These are the activations of a small neural network, seen along a few directions. Each row is one input.
Each table varies a few parts of the input and shows all the possible inputs, shuffled.
Descriptions start from the smaller parts, as in this example, which fits no table here: one of 8 places around a ring, together with either a single point or one of 11 places along a line or (one of 3 separate values, together with one of 6 places along a line).
Shared parts are said once, and a part with two or three values counts as separate values.
In the rows, zero is written as 128.

Other details of the inputs vary at random and push rows far along three fixed directions, the same in every table; ignore that.

Rows:
x1: [102 123 148 169 114 113 133 166 136 128 125]
x2: [178 126 226 148 141 173 165 102 150 144 135]
x3: [113 122  58 102 124  99 140 140 120 115 122]
x4: [151  77 138  93 135 136 193 131 127 137 140]
x5: [184 127 103  57 147 166 135  35 131 113 132]
x6: [169 126 189 136 136 168 149 103 137 139 136]
x7: [102 153  56 126 111 112  87  99 111 116 110]
x8: [163 192 178 149 153 171  54  74 122 128 133]
x9: [ 75 154  53 160  98  98  72 161 112 109 122]
x10: [144 115 189 121 151 138 151 142 127 147 143]
x11: [ 97 100 110 120 119  96 164 166 138 124 120]
x12: [192 177 158 126 143 187  86  23 135 117 128]
x13: [127 101 177 122 148 118 164 181 132 142 146]
x14: [135 144 158 165 124 139 119 152 140 123 135]
x15: [123 112 129 101 148 119 134 129 125 150 137]
x16: [102 118 147 168 111 121 129 169 130 132 128]
x17: [ 98  99 111 107 143  93 145 177 128 144 139]
x18: [123 139 168 176 122 122 140 176 146 128 132]
x19: [122  89 174 137 126 130 170 169 151 129 134]
x20: [ 85 104 133 165 106 106 147 196 126 138 126]
x21: [101 132 151 150 139 110 114 183 139 143 140]
x22: [168 137 131 107 134 166 126  67 123 130 133]
x23: [122 108 107 117 128 105 166 153 130 125 128]
x24: [166  83 120  59 147 131 199  84 132 130 129]
x25: [ 69 163  56 164  96  90  83 151 108 123 107]
x26: [ 85 151 125 204 106  90 117 211 126 129 127]
x27: [119 141 127 160 118 117 130 150 125 131 126]
x28: [ 87 163 119 215 100 106  85 213 122 121 136]
x29: [149  82 140  94 139 127 199 126 132 138 131]
x30: [113 115 177 145 137 118 148 182 127 157 144]
x31: [161 147 174 123 137 145  85 114 139 125 124]
x32: [ 98 178  83 186 106 110  65 163 115 112 126]
x33: [133  78 147  93 130 128 196 118 136 141 123]
x34: [125 104  33  61 131 104 151 114 114 112 122]
x35: [132 130 144 116 146 124 125 137 119 136 139]
x36: [107 164  59 106 135 104  72 114 107 123 129]
x37: [ 92 102  50  77 136  77 140 159 102 135 134]
x38: [139 128 205 185 128 139 148 175 150 133 139]
x39: [106 147 202 221 109 138 103 190 149 128 136]
x40: [102  72  21  50 121  91 163 119 106 117 120]
x41: [105  99  93 110 121 104 149 145 128 120 121]
x42: [105 105 142 142 119  91 123 215 125 134 127]
x43: [145 161  94 124 127 141  96  78 115 120 121]
x44: [135 206 130 152 137 148  37  77 115 131 131]
x45: [115 153 154 200 113 128 103 179 129 127 137]
x46: [119  91 177 143 122 128 180 159 141 144 128]
x47: [125 134 212 199 115 150 118 161 147 133 139]
x48: [148  72  74  31 136 135 176  61 118 124 125]
x49: [150 135 103  99 134 133 140  77 123 126 120]
x50: [124  87 100  85 129 118 163 120 131 121 124]
x51: [131  96 109  82 132 119 168  95 133 126 118]
x52: [103 110  53 113 115  96 140 158 105 125 126]
x53: [113 204  89 147 132 134  25  84 109 136 124]
x54: [ 89 163  55 125 124  97  75 148  89 131 126]
x55: [168  80 179  74 146 137 164 125 136 142 129]
x56: [149 130 216 155 129 144 111 160 139 145 129]
x57: [190 125 121  68 147 173 139  27 125 124 129]
x58: [127  96 105  69 150 117 157 136 102 143 131]
x59: [166 150  97  90 138 157 108  56 128 110 127]
x60: [114 133  62 100 117 124 102 102 121 108 122]
x61: [122 189  87 167 114 133  55 116 117 109 126]
x62: [146 142  66  89 129 139 114  67 108 122 119]
x63: [123 141 140 147 121 131 117 111 136 124 120]
x64: [202 173 193 135 147 195  98  26 145 122 130]
x65: [117  94 141 127 118 128 161 147 130 137 127]
x66: [141  74 164 101 130 145 188 123 137 141 132]
x67: [115 157  67 125 121 107 108 124 122 113 117]
x68: [118 149 144 139 140 121 105 161 125 130 138]
x69: [141  86 150  73 160 126 174 148 127 136 139]
x70: [151 114 103  76 135 145 133  54 128 118 120]
x71: [135 207 125 190 112 158  43  97 116 122 125]
x72: [ 71 157  55 164  96  96  77 155 105 121 111]
x73: [170 176 169 141 133 184  71  38 145 113 124]
x74: [137 121 183 151 125 151 137 120 141 134 128]
x75: [103 118  70 112 110 118 121 124 110 126 122]
x76: [148  93 156  70 160 130 173 123 139 142 144]
x77: [113  96 102 124 121 105 167 171 118 133 130]
x78: [132 105 138 110 131 129 156 114 142 124 124]
x79: [ 93 125  84 132 113 102 119 155 128 115 118]
x80: [157 147  69  82 136 142 107  54 118 109 122]
x81: [139 204 139 161 122 141  15 115 130 112 116]
x82: [146 165 138 144 124 160  76  65 132 116 122]
x83: [138 144 130 126 125 151 102  91 138 113 125]
x84: [ 94 115 136 146 137  96 132 216 116 136 138]
x85: [ 97 114  15  99 113  87 127 149  97 115 127]
x86: [178 127 115  51 148 166 133   8 142 111 116]
x87: [118 141 171 173 116 134 123 135 139 133 123]
x88: [ 71  91   5  86 107  70 143 155  99 120 112]
x89: [102 164  89 172 108 114  91 153 110 127 121]
x90: [133 200 128 167 118 151  50  67 135 109 114]
x91: [137 135 208 186 129 134 152 170 153 135 135]
x92: [161  82 143  87 142 139 189 114 134 132 137]
x93: [150 187 163 169 124 169  60  60 138 116 120]
x94: [136  99 167 137 133 126 178 173 146 131 136]
x95: [143 117 204 144 133 148 159 127 161 130 129]
x96: [113 100 102 124 123  98 169 169 123 129 129]
x97: [145 104 202 146 128 158 155 127 146 138 135]
x98: [143 105 175 136 131 134 184 146 137 144 132]
x99: [107 106 172 149 140 112 149 207 117 148 140]
x100: [115 160  83 148 118 112  98 132 121 114 122]
x101: [109 131 177 178 117 120 136 167 149 129 125]
x102: [133 101  97  89 130 114 179 120 121 136 122]
x103: [155 106 238 152 136 165 165 134 167 133 137]
x104: [118 142 139 150 118 129 119 115 133 129 117]
x105: [145  85 156  74 161 128 170 116 138 152 142]
Description of these inputs: one of 5 places along a line, together with either a single point or one of 4 places along a line or (one of 2 separate values, together with one of 8 places along a line).
Changing only the place on the line of 5 turns x51 into x11. The same change can be made to x35. Which row results? -> x68
Changing only the place on the line of 5 turns x34 into x62. The same change can be made to x3. Which row results? -> x2
Changing only the place on the line of 5 turns x9 into x60. The same change can be made to x31. Which row results? -> x81
Start at x47 and move only the place on the line of 8, one step at a time. The first step leads to x40. Which rows follow, in order? -> x82, x70, x93, x1, x63, x51
Change only the place on the line of 5 in x86. List by row number the other rows that result. -> x1, x7, x46, x78
Change only the choice among 2 separate values in x28. List by row number the other rows that result. -> x9
Change only the place on the line of 5 in x15. List by row number the other rows that result. -> x17, x21, x53, x105
Start at x58 and move only the place on the line of 4, one step at a time. The first step leads to x54. Which rows follow, in order? -> x30, x53

Rows:
x106: [119 169  43 104 129 108  86  94  98 122 120]
x107: [163 105 160 108 142 134 159 142 135 132 139]
x108: [144 124  93  94 127 141 143  65 146 106 118]
x109: [ 93  93 126 152 110 107 181 168 140 128 128]
x110: [ 89 142 109 154 136  87 114 218 119 133 143]
x111: [113 153 121 165 110 124 118 121 129 120 120]
x112: [159  56 116  33 166 118 202 138 123 137 151]
x113: [154 165 174 134 160 154 102  98 126 141 146]
x114: [157  95  66  47 136 134 159  72 109 117 118]
x115: [136 131 117 138 112 131 126 120 136 110 123]
x116: [155 115 212 168 118 178 151 113 158 124 134]
x117: [144  94 199  88 154 136 157 122 160 137 129]
x118: [192 196 211 157 150 183  83  70 150 127 134]
x119: [125  74 124 103 129 114 200 147 119 148 126]
x120: [102 158  70 155 100 132  90  86 117 120 114]
x121: [128 135 121 131 129 125 126 131 110 147 130]
x122: [104 137  55  76 124 115  63  92 105 116 112]
x123: [ 99  63 135  71 143  94 181 156 132 145 126]
x124: [153 119  98  96 131 129 136 103 125 114 121]
x125: [149 127 203 149 149 154 130 162 129 144 154]
x126: [124 149 117 162 102 140 102 122 125 112 121]
x127: [130 108 107  65 139 120 109  98 131 120 121]
x128: [175 181 193 165 129 180 100  60 159 113 123]
x129: [128  96 180 155 116 138 183 145 139 146 130]
x130: [120 146  67 135 105 128  94  96 130  98 117]
x131: [ 52 129 130 179 107  86  92 212 117 150 123]
x132: [117 174  86 149 121 119  86 104 112 119 115]
x133: [110 114 138 133 143 114 144 176 109 158 147]
x134: [ 85 142 111 189 104  95 101 232 107 132 134]
x135: [120 151 158 185 120 119 122 177 141 124 125]
Changing only one part turns x122 into x131. The same change can be made to x125. Which row results? -> x133
What do these inputs look like to the network? -> one of 5 places around a ring, together with either a single point or one of 5 places along a line
Start at x130 and move only the place on the line of 5, one step at a time. The first step leads to x115. Which rows follow, in order? -> x124, x107, x112
Which other rows agree with x106 in the place on the ring of 5? List them by row number. -> x109, x111, x113, x123, x132
